[[149 110 117 114 112 124 111 146 135 137 144 132 126 132]
 [107 112 154 137 122 133 124 129 120 118 132 133 118 125]
 [122 122 126 127 128 134 146 139 124 124 127 122 128 138]
 [123 123 127 127 132 133 146 136 126 123 129 120 128 140]
 [121 123 123 123 128 134 144 128 125 129 126 125 126 140]
 [123 120 124 126 134 133 144 136 125 125 127 119 128 140]
 [147 110 119 116 112 127 111 143 134 137 143 126 126 136]
 [151 109 118 116 115 124 110 146 136 134 143 132 124 131]
 [147 106 119 117 111 128 115 141 136 135 148 130 127 135]
 [123 122 127 126 129 134 144 136 126 122 125 120 129 139]
 [149 107 123 115 113 123 113 143 136 136 146 128 125 133]
 [106 112 153 138 122 132 122 132 121 118 134 134 119 127]
 [122 122 123 123 131 134 143 129 126 129 128 123 129 141]
 [149 106 121 116 112 123 112 144 135 134 145 127 125 132]]
Find the last entry, reading row by row.
Answer: 132
Find the fourth entry from the end, reading row by row.
Answer: 145
Find the top-right entry.
Answer: 132
Find the 4th entry in reading order.
Answer: 114
The largest entry in the first column is 151
The second largest entry -> 153
Find the first entry of the largest entry's row.
Answer: 107
Find the 1st entry in reading order.
Answer: 149
The bottom-left entry: 149
The second entry on the diagonal from the top-right corner: 118
The second entry on the main diagonal -> 112
Find the smallest entry in the last row.
Answer: 106
Find the second entry in reading order.
Answer: 110
The third entry from the end, reading row by row -> 127
The entry just left of 130 is 148
The smallest entry in the last column -> 125
The 2nd entry from the end, reading row by row -> 125
The maximum: 154
Find the bottom entry of the column that holds the largest entry.
Answer: 121
The third entry, reading row by row is 117
Find the largest entry in the last column.
Answer: 141
Find the third entry on the diagonal from the top-right corner.
Answer: 122
The smallest entry in the first column -> 106
